M =
[[ -9  -8   7 -10  -9  38  -5  22  -5  -2 -42]
 [-18  11  10 -20   8  17  13  27   7  -1 -22]
 [ -9  38 -27 -27   7  -3  10   6   1  25 -10]
 [  7 -21  -8 -13   2  30   5 -52  -1  -9  -3]
 [  9 -21  35   8 -31  -1 -13 -18 -12  -3   9]
 [ -5 -35  30 -12 -12 -25 -33 -12 -12  -9  26]
 [-29  -8   3 -13 -19 -22  26 -25 -20  -7 -22]
 [ 25 -10  10 -17  17  12  -8   5   0  -9   1]
 [ -5 -35  20  14 -14 -27  21  14   2  41  19]
 [-15 -36  -8 -24 -17  18  10 -16  20  10 -18]]
Indices start at 1.
(1, 1)	-9
(9, 4)	14
(9, 9)	2
(9, 11)	19
(7, 5)	-19
(9, 2)	-35
(8, 3)	10
(5, 10)	-3
(6, 2)	-35
(4, 3)	-8
(3, 3)	-27
(5, 1)	9
(10, 6)	18
(8, 4)	-17
(4, 9)	-1
(8, 7)	-8
(6, 11)	26
(5, 8)	-18
(3, 10)	25
(2, 6)	17
(7, 9)	-20
(4, 6)	30
(9, 7)	21
(5, 11)	9
(5, 5)	-31
(9, 6)	-27
(3, 7)	10
(3, 9)	1
(3, 6)	-3
(4, 8)	-52
(7, 10)	-7
(1, 7)	-5

B = ((4, -1, -4, -7, -8, -7, -6, -4, -2, 2, 3, 5, 5, 3, 2, 1), (36, 37, 38, 41, 45, 49, 52, 55, 55, 54, 53, 47, 41, 34, 27, 20), (37, 35, 30, 25, 22, 19, 18, 17, 17, 16, 14, 12, 9, 3, -3, -10), (21, 23, 24, 26, 27, 29, 31, 34, 37, 38, 39, 39, 38, 36, 34, 31))
Indices start at 1.
row 1 col 1 -> 4
row 3 col 9 -> 17
row 2 col 4 -> 41
row 4 col 4 -> 26
row 1 col 4 -> -7
row 1 col 14 -> 3
row 4 col 15 -> 34
row 3 col 5 -> 22
row 4 col 10 -> 38
row 2 col 15 -> 27
row 2 col 8 -> 55
row 1 col 8 -> -4
row 2 col 13 -> 41
row 3 col 12 -> 12
row 3 col 15 -> -3
row 4 col 14 -> 36
row 2 col 1 -> 36
row 1 col 15 -> 2
row 1 col 16 -> 1
row 4 col 1 -> 21
row 4 col 12 -> 39
row 1 col 3 -> -4
row 1 col 6 -> -7
row 3 col 1 -> 37
row 2 col 5 -> 45

data =
[[  8  24  29  22]
 [  2  29  25   6]
 [-13  13   3 -11]
 [  0  31  47  37]
 [-10  17   2 -12]
 [ -2  28  49  40]
 [-34  -8  21  19]
 [ 16  17  -7   1]
 [ 25  27  -4  -1]
 [ -3  10  -5  -6]
 [ -8  12  21  27]]
Indices start at 1.
row 1 col 1 = 8
row 5 col 2 = 17
row 7 col 1 = -34
row 2 col 2 = 29
row 6 col 4 = 40
row 10 col 1 = -3
row 3 col 3 = 3
row 9 col 2 = 27
row 11 col 1 = -8
row 7 col 2 = -8
row 4 col 3 = 47
row 2 col 1 = 2
row 10 col 4 = -6
row 8 col 1 = 16
row 8 col 2 = 17
row 6 col 2 = 28
row 1 col 4 = 22
row 6 col 1 = -2
row 8 col 4 = 1
row 9 col 4 = -1
row 9 col 1 = 25
row 1 col 3 = 29

m =
[[ -2  15  40 -11  -4  19 -19   6 -17   9 -37  29]
 [ 15  -7 -44  27  18 -32  35  -1  22  10  43 -35]
 [-22 -15  24 -15 -25   7 -29  -2 -25 -17 -24  13]
 [-20 -30  -8   7 -36 -17 -20  10 -23 -31  -9  -9]
 [-19 -25  -8   1 -27 -19 -20  14 -17 -27 -11 -12]
 [-32 -15  25 -35 -30  15 -23 -26   1 -26 -16 -18]
 [  7 -22 -23  17   0 -20   9   9  -1  -6  17 -16]
 [-20 -15  25 -30 -30  15 -19 -10 -17 -26 -22   1]
 [ 12   6  23  13   4   6 -16  20 -26  27 -33  34]
 [ 36  27 -22  36  28 -20  39  18   7  35  27  12]
 [ -8  10  33 -22  -9  21 -20   5 -17  -1 -39  32]
 [-18 -43 -12  -4 -34 -19 -25   9 -28 -30  -9 -10]
 [ 34  -2 -13  41  12 -25   3  56 -43  18 -15  25]
 [-29   9  25 -40 -17  28 -18 -31  15 -21  -4  -8]
 [  0 -17 -38  17   3 -25  29  -2  14 -10  40 -32]
 [  6  27   7 -12  23  26  13 -16  25  19  16   1]]
Rows and columns are counted from 1.
(1, 1) => -2
(8, 1) => -20
(7, 9) => -1
(13, 3) => -13
(4, 2) => -30
(9, 2) => 6
(10, 7) => 39
(13, 5) => 12
(11, 11) => -39
(8, 12) => 1
(15, 10) => -10
(5, 3) => -8
(11, 3) => 33
(15, 3) => -38
(12, 7) => -25
(2, 7) => 35
(2, 2) => -7
(13, 6) => -25
(16, 11) => 16
(15, 4) => 17
(2, 6) => -32
(8, 7) => -19
(13, 4) => 41
(1, 8) => 6
(8, 3) => 25
(2, 9) => 22
(3, 10) => -17
(7, 8) => 9
(14, 10) => -21
(8, 6) => 15
(1, 5) => -4
(15, 11) => 40
(6, 1) => -32
(3, 7) => -29
(14, 8) => -31
(5, 8) => 14
